Each row below holds a small network's activations on one input, seen along a few directions.
In each table, some parts of the input vary, and every possible input appears once, in random order.
A made-up example of a description, with smaller parts first: one of 2 separate values, together with either a single point or one of 9 places around a ring or (one of 4 places along a line, together with one of 5 places around a ring).
Shared parts are said once, and a part with two or three values counts as separate values.
(in the rows, 128 means zero)

Other details of the inputs vary at random and push rows far along three fixed directions, the same in every table; ignore that.

Table:
R1: [164 125 114 170  88 172 132 134  74 184 101]
R2: [115 176 118 178 120 142  72 158 179 102 104]
R3: [ 87 120 130  86 165  73 144 126 162  93 167]
R4: [ 92 142  87 131 108  80 117 144 173 115  99]
R5: [117 149 129 192 133 177  88 172 161 110  83]
R6: [133 120 164 105 159 155 152  94 110  91 174]
R7: [175 117 116 169  95 155 132 119  67 189  84]
R8: [134 135  56 125  73  85 144 122 105 170 100]
R9: [117 132 178 170 187 186  83 160 162  90  97]
R10: [146  95 133  98 113 152 156 105  93 154 140]
R11: [ 88 168 105 141 106  63  95 184 209 106 112]
R12: [113 111 211 149 198 227  89 154 178  62 117]
R13: [ 81 106 132  74 149  82 165 108 156  93 170]
R14: [128 143 156 156 168 144  92 161 173  97 105]
R15: [163 136 113 173  97 166 118 149  99 172  99]
R16: [113 126  82  95 106  63 175 113 117 148 158]
R17: [169  95 126 142 121 162 153  98  59 167 119]
R18: [168 153  96 178  99 161 116 114  92 161 111]
R19: [118 139 124 156 128 125  89 154 160 124  74]
R20: [ 96 114 143  67 160  93 164 120 167  83 191]
R21: [109 171  88 153 104  68  94 137 159 127 117]
R22: [108 120 158  77 158  92 154  92 126  83 189]
R23: [167 136 150 143 120 152 131 104  75 144 130]
R24: [115 139 119  78  80  58 166 102 108 138 181]
R25: [128 141  81 120  74  55 144 138 111 183 125]
R26: [ 89  99 140  65 139  95 174 104 143 103 179]
R27: [124 158 107 178 130 128  96 168 174 108  91]
R28: [141 128 191 158 192 200  82 163 170  82 114]
R29: [184 126 105 174 112 153 129 130  81 168 100]
R30: [ 83 158 114 132 136  58 102 166 191 108 113]
R31: [139 118 192  99 180 176 120 102 127 101 176]
R32: [ 96 169 132 139 124 108  83 153 190  98 131]
R33: [114 104 118  77 146  99 148 107 125 117 145]
R34: [147  85 172  78 183 177 149  93  98 119 150]
R35: [168 117 117 142 104 181 123 129  88 167  96]
R36: [161 127 121 170 100 159 121 138  81 182  95]
R37: [161  75 165 109 174 199 149  89  82 123 140]
R38: [103 176 105 154  84  85 105 151 160 108 118]
R39: [145 113 196  95 162 166 143  96  96 103 178]
R40: [147 127  91 157  99 138 149 121  84 169 111]
R41: [121 119  90 117 103  74 159 112  95 163 138]
R42: [ 87 145 103 119 100  57 102 157 181 127  99]
R43: [ 99 102 140  57 157 103 181 107 137 103 200]
R44: [151 110 121 104 114 135 138 116  93 162 120]
R45: [143  94 159 108 136 152 149 108  96 144 143]
R46: [124 128 149 154 164 203  86 158 167  85  91]
R47: [161 127 138 116 131 138 141  87  82 156 155]
R48: [113 131  69 116  65  71 146 128 128 159 112]
Each input here is: one of 6 places around a ring, together with either one of 2 separate values or one of 6 places along a line.
Changing only the place on the ring of 6 turns R38 into R6. The same change can be made to R5. Which row results?
> R40
Which other rows does R39 become when the choice among 2 separate values takes its other values? List them by row number.
> R31
List by row number the other rows that have the place on the ring of 6 in common with R23.
> R7, R9, R14, R19, R30, R34, R47
Which other rows does R18 become when the choice among 2 separate values takes its other values? List them by row number.
> R6
Which other rows does R28 become when the place on the ring of 6 takes its other values? List them by row number.
> R11, R14, R20, R27, R29
Which other rows does R25 become when the place on the line of 6 takes its other values? List them by row number.
> R28, R36, R42, R44, R45

Table:
R49: [158 151  99 213 125 192  93 146 115 144  85]
R50: [120 166 120 181 152 158  62 159 174 103  95]
R51: [141 153  75 152  68  77 118 109 104 180 106]
R52: [104 118  83 109 103  68 185  94  99 146 170]
R53: [ 87 129  79 111  83  50 124 180 188 148 101]
R54: [145 105 235 110 186 205 123 125 123  89 178]
R55: [ 81  93 141  52 167  85 163 136 179 113 163]
R56: [155 169 149 221 124 159  61 169 124 150  76]
R57: [ 80 119 130  61 138  94 165 119 169  79 199]
R58: [135 103 198  60 170 156 165  80  94 111 201]
R59: [167  85 144 145 154 195 126 118  78 141  74]
R60: [187 114  83 130  76 164 192  87  30 202 146]
R61: [107 127  83 144 119  79 113 166 161 161  88]
R62: [ 88 155 106  88 121  73 128 133 176 107 154]
R63: [131 160 111 221 110 187  99 166 140 122  71]
R64: [108 168  80 205  67 125  98 180 163 123  75]
R65: [209 112 101 130  84 138 167  64  23 198 128]
R66: [ 74 161 136 100 108  56  99 154 189  92 144]
R67: [144 108 216 115 210 207 114  98 108  90 169]
R68: [ 72 159 178 131 179 136  66 155 237  40 118]
R69: [ 95 126  91 104 120  51 177 111 137 103 161]
R70: [132 151 143 154 136 188  80 158 166  94 111]
R71: [199 130  73 138  83 131 157  94  43 193 123]
R72: [104 129  95  86 135  61 169 111 147  99 172]
R73: [119  55 168  61 185 156 167  80  88 125 156]
R74: [108 163 158 144 162 108  74 156 182  72 114]
R75: [153  80 154 132 130 213 124 127  91 143  86]
R76: [172 130 145 165 104 201 102 121 104 142 101]
R77: [123 139 136  90  97  58 161 113 106 162 173]
R78: [102  96 101  70  96  73 170 108 105 163 121]
R79: [161 108 224 123 210 190 126 114 109  87 165]
R80: [135 131  62 147  93  62 126 165 142 173  72]
What do these inputs look like to the network?
> one of 4 places along a line, together with either one of 2 separate values or one of 6 places along a line
Changing only the place on the line of 4 turns R73 into R59. The same change can be made to R51. Which row results?
> R65
List by row number the other rows that have the place on the line of 4 in common with R63.
> R55, R58, R60, R62, R68, R77, R78
List by row number the other rows that have the place on the line of 4 in common with R76.
> R53, R54, R57, R64, R66, R70, R75

Table:
R81: [ 74 142  92  81  86  30 135 140 182 110 132]
R82: [157 126  91 170 109 162 127 122  89 167  90]
R83: [120 150 119 177 124 125  87 172 153 141  65]
R84: [110 147  72 140  61  63 130 163 152 156  98]
R85: [129 120 170 109 164 138 150  93 112  91 190]
R86: [174 118 111 175 128 195 139 121  77 166  93]
R87: [140 133 166 134 158 176 127 116 107  94 165]
R88: [ 80 145 109 130 147  97  97 148 197  81 110]
R89: [134  93 126 104 152 141 168 106 105 133 157]
R90: [134 100 107  71 111  60 179 110  96 168 158]
R91: [ 96 165 187 135 177 122  81 143 206  54 149]
R92: [131 111 133 120 118 153 155 122 107 145 129]
R93: [106 179 119 154 120 111  66 167 200 112 120]
R94: [111 160  95 186 130 121  83 187 194 103  71]
R95: [161 109 135 159 112 206 128 122  83 161  98]
R96: [ 90 122 114  88 123  56 135 126 147 134 135]
R97: [115  87 190  78 197 158 128 105 134  90 154]
R98: [150 185 125 199 103 168  76 164 125 130  93]
R99: [131 114  76  76  97  64 181  91  97 153 152]
R100: [ 97  96 175  75 171 156 135 112 157  76 162]
R101: [159 124  86 119  78  85 142 117  80 186 100]
R102: [178 109 130 176 122 185 117 139  75 180  85]
R103: [116  96 103  76  90  80 187 106 102 162 168]
R104: [166 147 162 137 128 171 127 110  92 134 151]
R105: [141 122 205 130 194 178 121  98 131  74 173]
What do these inputs look like to the network?
> either a single point or one of 6 places around a ring or (one of 3 separate values, together with one of 6 places along a line)
What sort of input is R86?
> one of 3 separate values, together with one of 6 places along a line
